These are the activations of a small neural network, seen along a few directions. Each row is one input.
In each table, some parts of the input vary, and every possible input appears once, in random order.
A made-up example of a description, with smaller parts first: one of 4 places along a line, together with either a single point or (one of 2 separate values, together with one of 5 places around a ring) or one of 11 places around a ring.
Shared parts are said once, and a part with two or three values counts as separate values.
In the rows, zero is written as 128.

Other details of the inputs vary at random and push rows far along two fixed directions, the same in every table; ignore that.

A family of inputs:
r1: [199, 127, 158, 159, 168,  71,  54,  62,  74, 139, 147]
r2: [193, 121, 138, 116, 196, 198, 196, 214, 176,  46, 151]
r3: [215, 126, 156, 124, 131, 151, 183, 148, 153,  69, 150]
r4: [182, 116, 140, 150, 122,  92,  81, 114,  83, 108, 145]
r5: [ 84, 140, 107, 105,  97, 133, 161, 140, 130, 175, 105]
r6: [ 47, 155, 103,  77,  90, 204, 214, 155, 209, 131, 116]
r7: [ 45, 156, 107,  78,  92, 179, 177, 153, 154, 125,  99]
r8: [192, 155, 177, 107, 135, 186, 191, 185, 191,  53, 183]
r9: [ 81, 139, 105, 117,  88, 148, 137, 135, 121, 162,  77]
r10: [172,  83, 139, 186, 205,  98,  36, 110,  89, 124, 139]
r11: [180, 122, 154, 158, 140,  87, 108, 102, 127, 127, 147]
r12: [ 43, 123, 106, 138, 117,  56,  28,  49,  48, 208,  96]
r13: [ 71, 118,  95, 128, 104, 112, 102,  72,  99, 155, 101]
r14: [236, 126, 182, 170, 148,  96,  56, 119, 103,  98, 167]
r15: [206, 104, 148, 142, 217, 131, 138, 168, 127,  87, 168]
r16: [220, 147, 167, 131, 155, 152, 137, 128, 137,  72, 147]
r17: [ 75, 134, 106, 112, 104,  97, 101, 114,  98, 180, 109]
r18: [208, 118, 162, 163, 160,  66,  60,  71,  76, 148, 131]
r19: [ 50, 144, 100, 100, 101, 143, 180, 126, 174, 149, 128]
r20: [ 65, 133,  89,  91,  68, 175, 212, 168, 160, 137, 101]
r21: [ 40, 125,  92, 124,  94, 116,  88,  75,  98, 194,  48]
r22: [195, 115, 156, 192, 140,  52,  48,  87,  77, 149, 149]
r23: [  6, 133,  81,  84,  73, 153, 166, 129, 134, 145, 100]
r24: [155, 146, 142, 112, 114, 137, 181, 179, 174,  95, 172]
r25: [204, 165, 160,  84, 120, 204, 229, 223, 195,  42, 159]
r26: [ 37, 121,  95, 145,  80, 109,  72,  88, 101, 212,  73]
r27: [ 59, 139, 109,  96,  87, 177, 185, 142, 186, 152,  94]
r28: [202, 145, 175, 131, 147, 125, 158, 156, 158,  67, 199]
r29: [164,  81, 133, 191, 207,  65,  47, 105,  82, 130, 154]
r30: [ 16,  84,  57, 128, 140, 129, 115, 123, 105, 161,  85]
Each input here is: one of 5 separate values, together with either a single point or one of 5 places around a ring.
- Changing only the choice among 5 separate values turns r6 into r1. The same change can be made to r14. Which row results? => r17
- Change only the place on the ring of 5 in r7. List by row number the other rows that result. => r9, r16, r21, r25
- Which other rows agree with r19 in the choice among 5 separate values? List them by row number. => r11, r22, r24, r28, r29
- Change only the choice among 5 separate values in r15. List by row number the other rows that result. => r2, r10, r29, r30
- Change only the place on the ring of 5 in r3. List by row number the other rows that result. => r4, r13, r20, r23
